These are the activations of a small neural network, seen along a few directions. Each row is one input.
Each table varies a few parts of the input and shows all the possible inputs, shuffled.
A made-up example of a description, with smaller parts first: ring(8) and (point or ring(11) or (values(2) and line(6))).
Shared parts are said once, and a part with two or three values counts as separate values.
In the rows, zero is written as 128.

Rows:
r1: [165 159  80 153  96 136  78 189 200 117  79  76 149]
r2: [ 70 144 127 144 115 100  96 132 133 127 131 131  88]
r3: [128 134 185 100 162 138 191 125  87 101 129 148 173]
r4: [134 145 186 105 151 133 194 121  99 120 141 156 152]
r5: [ 75 133 153 153 126 115  88 147 127 110 110 124  96]
r6: [217 107  44 127 131 159 115 139 184 150  77  66 157]
r7: [246 174  78  98 139 134 156 150 175 122  94 135 201]
r8: [118  68 132 132 137 137 127 117 103 148 125 117 110]
r9: [120  99 101 108 107 127 111  91 110 161 168 122 101]
r10: [ 78 171 116 152 105  84  74 121 136 120 164 131  82]
r11: [134 155 158 118 139 127 184 116 113 133 167 171 150]
r12: [113  52 135 129 132 153 129 107 111 124  98 112 111]
r13: [137 170 153 111 128 109 166 101 119 136 203 171 149]
r14: [ 66 122 155 160 130 129  90 149 120  99  94 130 108]
r15: [121  87 116 130 123 138 124 115 102 152 139 128  91]
Describe the family of inputs behind these rows.
> values(3) and (point or line(4))
The inputs of r15 and r11 match in every part but the values(3) part. If r12 is changed in the same way as r15 into r11, which row does it become?
> r3

Rows:
r16: [219 140  98 100 139 158 176 138 158 129  99 111 217]
r17: [184 177  93 130 111 131 120 162 187 121 120 133 152]
r18: [146 131  65 144 110 131  67 160 162 130 105  54 135]
r19: [225  96  81 104 144 163 155 135 153 132  61 114 178]
r20: [154 178  84 153  98 105  78 159 182 135 109 117 118]
r21: [ 82 110 140 116 145 108 118  88 100 139 160 153  93]
r22: [ 63 139 174 144 117 125 134 122 108 110 134 145 110]
r23: [ 69 107 163 144 131 116 101 111 119 121 129 135  99]
r24: [ 82 139 188 143 132 123 134 133 105 112 128 137 112]
r25: [102 125 190 142 139 122 139 142 102 106 128 143 129]
r26: [120  72 148 144 109 158 152 106 102 186 192 125 101]
r27: [ 94 145 157 113 146 119 148 110  79 135 166 161 107]
r28: [210 182  98 124 131 138 161 145 186 127 127 117 188]
r29: [108 133 168 105 137 101 154 121  81 129 162 158 124]
r30: [ 73 124 140 113 127 105 136  85  94 126 170 162 104]
r31: [ 78 141 151 112 133 113 149 100  86 127 168 163 103]
r32: [207  81  74 118 119 158 100 139 150 126  59  94 129]
r33: [ 57 117 160 143 127 124 119 124 118 106 137 151 107]
r34: [159  92  60 140 136 134  92 154 161 136  76  59 126]
Describe the family of inputs behind these rows.
> point or ring(8) or (values(2) and line(5))
Change only the values(2) part in r24. List by row number the other rows that result.
> r27
